Each row below holds a small network's activations on one input, seen along a few directions.
In each table, some parts of the input vary, and every possible input appears once, in random order.
Descriptions start from the smaller parts, as in this example, which fits no table here: line(6) and (point or line(11) or (values(3) and ring(5))).
Shared parts are said once, and a part with two or three values counts as separate values.
In the rows, zero is written as 128.

Other details of the inputs shift rows strongly along three fixed directions, in all tables alike. That doesn't count.

Table:
x1: [160 125 134 142 162 142 131 148 142 169 122 135 140]
x2: [157 141  95 105 157 124 171 110 126 108 131 112 180]
x3: [113 123 167 162 124 101 110  97  94 106 124 121  81]
x4: [163 192 135  81  94 122 128 169 140 136 145 153 169]
x5: [144 139 129 147 159 144 147 160 136 166 121 134 134]
x6: [ 92 137 136 113  97  89  55 141 113 108 107 132  53]
x7: [149 144 145 115 132 114  85 161 120 119 152 131 133]
x8: [101  88 106 181 160 153 138 111 125 147 112 113  93]
x9: [145 150 155 108 109 124  90 146 145 136 137 153 129]
x10: [114 111  49  94 159 115 212  21 121  38  81  78 139]
x11: [ 93 120 132 117  79 106  55  93 134  78 124 119  66]
x12: [178 150 139 113 149 154 154 145 140 139 166 148 205]
x13: [129 111 171 196 153 132 143 108 116 172 106 134  89]
x14: [112  96 127 191 164 150 119 132 136 161 126 115 100]
x15: [ 97 112 148 143 138 127  77 150  97 119 129 130  92]
x16: [128 153 157 117 120 124  94 151 129 113 162 147 141]
x17: [128 121 147 144 140 150 159 156 147 153 146 141 146]
x18: [124  89 130 187 165 154 112 128 138 159 126 116  99]
x19: [114 173 152  88  84 101  74 152 118  76 156 141 115]
x20: [162 138 147 178 125 134 153 129 113 176 137 123 140]
x21: [ 91  98 128 136 124 107 107 133 120 119 115 118  76]
x22: [121 137 148 108  96 119 111 165 132 135 151 148 130]
x23: [129 118  68 100 157 124 193  65 114  79 104 102 156]
x24: [126 107 145 137 134 156 149 152 131 163 138 145 156]
x25: [125 171 109  35  62  90 100 105 103  48 131 128 153]
x26: [142 114 133 146 154 130 146 162 141 164 138 124 146]
x27: [ 86 106 130 143 104 142  91 109 119 118 119 128  90]
x28: [139 134 146 143 150 151 140 137 151 163 133 151 148]
x29: [113  98 152 142 129 109  81 150 134 131 128 121  81]
x30: [150 161  92  62  96 101 130 125 113 112 101 122 153]
x31: [147 148  90 113 119 148 182 103 143 118 131 119 173]
x32: [127 151 132 122  90 134  98 155 128 138 153 144 130]
x33: [ 70  55 122 167 165 141 163  52 150 103  97 111  85]
x34: [122 167 134  96  62  99  62 143 133 102 150 131 114]
x35: [149 118  88  94 130 125 182 123 121 132 111 110 177]
x36: [ 81  96 110 137 143 103 108  67 131  90  76 105  54]
x37: [138 121 132 147 152 136 156 170 136 160 136 124 139]
x38: [157 124 163 164 131 120 166 139 117 172 135 127 140]
x39: [135  98  89  93 133 126 194  51 153  86 106 107 159]
x40: [151 171  80  83  89 103 135 130 125  99 126 102 148]
x41: [106  88 123 184 155 162 119 136 116 166 116 120 103]
x42: [166 154 127 104 129 159 162 152 133 171 132 157 197]
x43: [123 151 151 113 114 130 100 156 117 116 161 154 137]
x44: [133 132 140 140 145 157 146 142 139 167 131 158 144]
Description of these inputs: values(4) and (point or (values(2) and line(5))).
Question: The inputs of x42 and x24 match in every part but the values(4) part. If x28 is changed in the same way as x42 into x24, which row does it become?
Answer: x33
Question: The inputs of x43 and x32 match in every part but the values(4) part. If x2 is changed in the same way as x43 into x32, which row does it become?
Answer: x14
Question: Start at x12 and move only the line(5) part, one step at a time. The first step leads to x16. Which rows follow, in order?
Answer: x19, x43, x25
Question: Change only the values(4) part in x6. List by row number the other rows that result.
Answer: x8, x21, x23

Table:
x45: [109 107 116 139 137 139 138 100 128 115 120 121 119]
x46: [148 131 120 126 146 129 151 126 129 133 127 123 149]
x47: [145 129 120 125 145 128 153 129 127 133 127 123 150]
x48: [131 120 118 125 150 142 150 125 134 126 131 129 150]
x49: [105 117 146 145 134 137 101 146 125 132 136 137 105]
x50: [ 95 111 137 148 117 111  90 105 116 107 114 116  68]
x51: [109 109 116 136 144 139 137 102 130 112 118 122 118]
x52: [145 148 112  94 115 104 132 122 123 105 125 118 143]
x53: [ 62  79 114 147 126 112  91  91 124  98  86 105  38]
x54: [138 129 125 122 134 142 152 118 138 133 130 136 154]
x55: [140 150 120 102 100 104 127 116 124 109 124 121 132]
x56: [144 131 128 127 132 130 159 120 129 140 124 130 149]
x57: [140 133 165 167 146 145 110 188 123 180 152 146 130]
x58: [136 148 108  92 111 118 129 120 127 101 130 125 147]
x59: [107 108 117 135 143 138 139 104 129 112 118 123 119]
x60: [140 130 115 128 135 143 147 121 133 132 134 128 154]
x61: [109 119 151 148 128 137 102 140 132 134 137 140 104]
x62: [123 147 130  90 101 106  93 146 124  99 139 131 125]
x63: [117 122 154 153 126 125 106 139 125 141 131 133  99]
x64: [108  99 111 136 158 140 147  89 135 106 113 118 120]
x65: [134 154 130 104  88  98  97 138 114 111 133 123 119]
x66: [104 103 117 141 148 141 138  99 130 112 116 122 113]
x67: [123 107 113 136 154 128 155  97 127 116 111 114 124]
x68: [145 134 174 166 140 145 111 178 131 184 150 153 130]
x69: [143 132 118 128 139 131 155 127 123 136 126 123 149]
x70: [137 130 122 124 134 142 153 122 137 132 133 132 153]
x71: [104  95 113 136 158 141 152  94 133 108 113 119 120]
x72: [138 127 118 120 147 140 148 128 135 126 133 129 155]
x73: [147 133 128 128 133 131 156 117 132 140 124 130 149]
x74: [136 146 108  95 103 118 130 118 126 104 132 123 148]
x75: [141 162 117  84  81  97  87 171 125 127 132 127 127]
x76: [126 151 127  99  90 110  93 138 122 105 139 129 125]
x77: [112 110 126 134 138 138 139  94 137 116 116 129 118]
x78: [136 165 138  87  81 105  92 157 126 112 148 140 136]
x79: [119 112 158 178 155 145 112 156 123 164 136 137 104]
x80: [110 119 145 151 129 139  98 140 127 134 138 135 105]
x81: [143 135 164 167 147 145 108 186 125 180 152 146 130]
x82: [137 129 125 121 134 142 152 119 138 133 130 136 154]
x83: [146 132 128 128 133 131 157 118 131 140 124 130 149]
x84: [133 155 136 101  87  96 101 138 120 111 132 128 118]
x85: [136 127 116 126 133 143 151 124 130 132 134 128 155]
x86: [114 107 125 149 140 129 145  93 128 121 110 118 107]
x87: [ 94 112 137 145 124 110  90 109 117 104 112 118  67]
x88: [141 132 175 165 139 144 114 181 129 185 150 153 130]
x89: [118 110 119 145 136 128 142  99 121 121 113 114 113]
x90: [144 128 120 125 144 128 155 130 126 133 127 123 150]
x91: [134 145 118  88 102 116 135 116 131 106 128 132 148]
x92: [129 148 113  93  90 100  92 151 126 119 122 121 114]
x93: [116 122 148 152 133 126 103 144 119 138 130 130  99]
x94: [144 128 120 125 144 128 154 129 127 133 127 123 150]
x95: [133 128 172 158 140 156 110 182 136 178 156 160 136]
x96: [140 124 101 121 135 134 151 137 134 147 117 120 145]
x97: [142 145  93  91 105 109 128 130 131 119 115 115 138]
x98: [137 126 118 119 146 140 148 129 135 126 133 129 155]
x99: [120 112 119 145 136 128 141  98 122 121 114 114 113]
x100: [146 132 128 127 132 131 157 119 130 140 124 130 149]
x101: [113 115 130 145 130 129  97 152 131 148 120 126  95]
x102: [144 132 124 130 132 130 159 122 129 139 127 126 148]
x103: [138 131 115 124 142 143 147 125 133 129 132 129 154]
x104: [137 128 126 121 134 142 153 120 137 133 130 136 154]
x105: [110 120 151 148 129 137 101 139 133 134 137 139 104]
x106: [ 82 106 142 138 116 120  93 108 127 100 119 128  73]
x107: [148 135 123 132 134 131 155 119 131 138 127 125 148]
x108: [139 132 121 125 135 142 151 120 138 132 133 132 153]
x109: [133 153 130 103  87  98  98 139 113 111 133 123 119]
x110: [149 170 134  97  81  96  89 155 116 119 143 128 131]
Question: The inputs of x95 and x82 match in every part but one. If x84 is changed in the same way as x95 into x82, which row does it become?
Answer: x86
Question: The inputs of x88 and x56 match in every part but one. If x59 is changed in the same way as x88 into x56, which row does it become?
Answer: x49
Question: What is each input in this table made of?
Answer: line(6) and (point or (values(2) and line(5)))
Question: Change only the line(5) part in x47. List by row number the other rows that result.
Answer: x63, x65, x93, x100
Question: List by row number the other rows that have the line(6) part in common with x87.
Answer: x46, x60, x64, x68, x77, x97, x103, x107, x108, x110
Question: Change only the line(5) part in x91. List by row number the other rows that result.
Answer: x49, x71, x85, x106
Question: Change only the values(2) part in x69. List by row number the other rows that result.
Answer: x49
Question: Change only the values(2) part in x47. List by row number the other rows that result.
Answer: x48

Table:
x111: [ 85 123 101  92 105 112 118 112 157  86 120 119  92]
x112: [112 117 164 116 122 120  72 143 109  93 156 140 105]
x113: [133 167 122  73  96  73 143 102 112  94  96 137 130]
x114: [161 184 135 138 106 116 129 159 118 132 167 131 150]
x115: [139 133 118 144 117 141  97 198 140 192 157 131 149]
x116: [ 99 104 144 158 132 165 107 138 148 153 160 148 138]
x117: [100 116 158 133 151 133  82 153 123 122 168 146 123]
x118: [107 114 120 161 133 129  67 174 116 153 146 120 102]
x119: [128 137  99 142 159 174 152 142 118 160 137 145 174]
x120: [101  94 117 189 167 162 165  78 122 106 110  96 101]
x121: [138 154  91  42  73 111 144 108 126  95  99 136 144]
x122: [158 149 179 122 125 105 136 154 134 146 157 159 165]
x123: [117  88 189 190 186 163 127 132 114 152 149 136 121]
x124: [135  93 152 192 154 130 146 144 140 205 123 131  98]
x125: [143 112  94 138 159  95 176  77 108 116 105  90 123]
x126: [130 168 122 105 115 102  40  91 167  67 110 120  62]
x127: [ 94  74 107 141 177 142 180  81 147  83  88 109 102]
x128: [127 162 139 120 117  85 114 129 112  89 143 118  99]
x129: [ 95 124 161 146  77 102  85  89 125 104 140 134  82]
x130: [117 122 146 150  83 110  68 153 116 147 122 107  80]
x131: [ 98  98 118 194 148 147 177  67 144 126 113 109  91]
x132: [105 126 160 135  92 116  73 107 103  86 141 123  99]
x133: [153 133 186 129 112 145 125 167 143 172 159 156 158]
x134: [137  99 133 156 166 135 110 170 109 154 134 118 113]
x135: [145 177  94  73  78 109 135  96  91  84 107 114 156]
x136: [152 135 130 108  94 151 132 137 138 130 159 143 179]
x137: [120 152 151 118 112  79 119 136 134  97 126 129  97]
x138: [165 135 139 111 128 101 135 169 125 153 117 115 152]
x139: [152 140  96 101 147 112 124 171 119 143 148 114 163]
x140: [131 113 136 188 123 123 124 134 127 180 128 118 101]
x141: [114  84 197 178 173 153 132 138 136 155 131 146 123]
x142: [ 97  93 103 164 140 155 180  56 141 100  95  90 103]
x143: [130 130 135  93 113 137 128 146 158 142 159 154 168]
x144: [135 128  95 150 137 151 210  63 125 150  98 127 156]
x145: [114  75 156 147 170 152 149 117 142 125 124 143 135]
x146: [116 129 139 109  74 119 111  87 125  91 129 118 126]
x147: [102 134 141  98 106  87 112 115 130  65 102 108  86]
x148: [104 132  80 115 117 139 147 106 153 101 127 111 141]
x149: [180 185 131 106  92 153 153 171 118 179 140 147 201]
x150: [134 137 163 128 143 135 136 159 116 157 109 149 139]
x151: [147 131 128 116 146 115 113 206 141 173 142 136 158]
x152: [168 141 119 125  95 137 108 194 129 176 150 127 158]
x153: [ 88 126 125 123  77 122  76 128 133  81 127 117  68]
x154: [145 123 128 117 162 155 172 151 127 154 109 153 168]
x155: [146 156 144  97  97 131 138 149 125 157 116 147 145]
x156: [116 130 124 113 134 121 111 138 117  80 136 115 102]
x157: [126 124 114 123 153 169 166 149 147 184 125 159 163]
x158: [113 105 120 103  87  97  82 140 131 118 108 116  74]
x159: [152 115 163 181 194 177  93  99 178 159 135 154 122]
x160: [135 111 131 176 135 130 110 144 104 154 127 106 110]
x161: [160 182 113  84 118  97 159 113  95 114 124 133 162]
x162: [114  71 168 169 157 176 138 135 152 165 142 157 121]
x163: [ 77 132 107  98 126  98  85 119 122  55 132 109  78]
x164: [ 90 141 113  77 110  87  97 137 144  66 122 122 102]
x165: [117 113 159 153 121 152  81 146 114 121 162 145 121]
x166: [134 145  98 120  85  71 106  96  99  96 117  94 101]
x167: [127 126 121 121 175 155 165 157 137 166 119 157 173]
x168: [112 117  53 110 141 164 201  63 138 123  95 120 172]
x169: [109 130 125 169 154 161 112 171 137 142 164 133 129]
x170: [113 128 181 130  88  99  93 121 137 129 146 152  91]
x171: [121 114 171 194 142 142 117 116 115 146 160 144 118]
x172: [184 166  65  86 163 148 167  41 161 112  79 127 174]
x173: [121  70  86 176 169 156 156  95 115 132 104  95 116]
x174: [131 136 158 127 129  99 122 105 109 104 152 134 126]
x175: [141 136  78 138 147 138 213  46 105 117  97 117 163]
x176: [131  81  91 117 158 117 169 102 133 112  84 101 128]
x177: [186 188 101  72  81 151 154 173 123 158 144 152 218]
x178: [ 99 124 144 111  91 118  85 153 145 102 130 133  69]
x179: [118  72 103 163 185 128 172  71 108 118  86  78 103]
x180: [163 109 132 195 203 162  92 123 170 189 110 127 101]
x181: [ 99  87 112 109 165 132 166  79 151  93 116 129 151]
x182: [106 104 130 134 122 120  83 175 146 168 132 131  92]
x183: [186 190 113  72  91 111 189 134 130 160 128 153 196]
x184: [192 193  98  77  99 148 149 174 103 144 150 149 221]
x185: [140 148 113 105 118 141 123 138 128 118 172 140 189]
x186: [116 115 138 113  84  88  87 132 126 126 103 106  73]
x187: [132 140  59  74 161 136 194  83 115  99 107 119 186]
x188: [112 137 142 149 110 138  73 171 117 108 155 130  93]
x189: [126 155 103  62 104 104 112 118  92  74 112 127 126]
x190: [108 153 163 124  77  84  85 145 140 115 138 136  63]
x191: [118 117 108 127 159 126 173  76 117  75 107  89 117]
x192: [150 164 144 106 129 127 128 153  93 136 128 136 150]
x193: [169 143 157 142 136  94 130 188 127 184 138 136 144]
x194: [108  95 165 183 155 162 146 140 151 162 122 128  91]
Question: What is each input in this table made of?
Answer: values(4) and (point or (line(4) and ring(5)))
Question: The inputs of x132 and x135 match in every part but the values(4) part. If x136 is changed in the same way as x132 into x135, which row does it become?
Answer: x177
Question: The inputs of x193 and x122 match in every part but the values(4) part. If x134 is changed in the same way as x193 into x122, which row does it become?
Answer: x112
Question: Change only the values(4) part in x148. List by row number the other rows that result.
Answer: x115, x116, x168
Question: Change only the values(4) part in x170. List by row number the other rows that result.
Answer: x124, x183, x190
Question: Start at x128 and move only the ring(5) part, one step at a time. The first step leads to x137. Which rows follow, in order?
Answer: x190, x131, x114
Question: Change only the ring(5) part in x149. List by row number the other rows that result.
Answer: x135, x150, x155, x192
Question: Change only the line(4) part in x173. List by row number the other rows that result.
Answer: x118, x160, x166
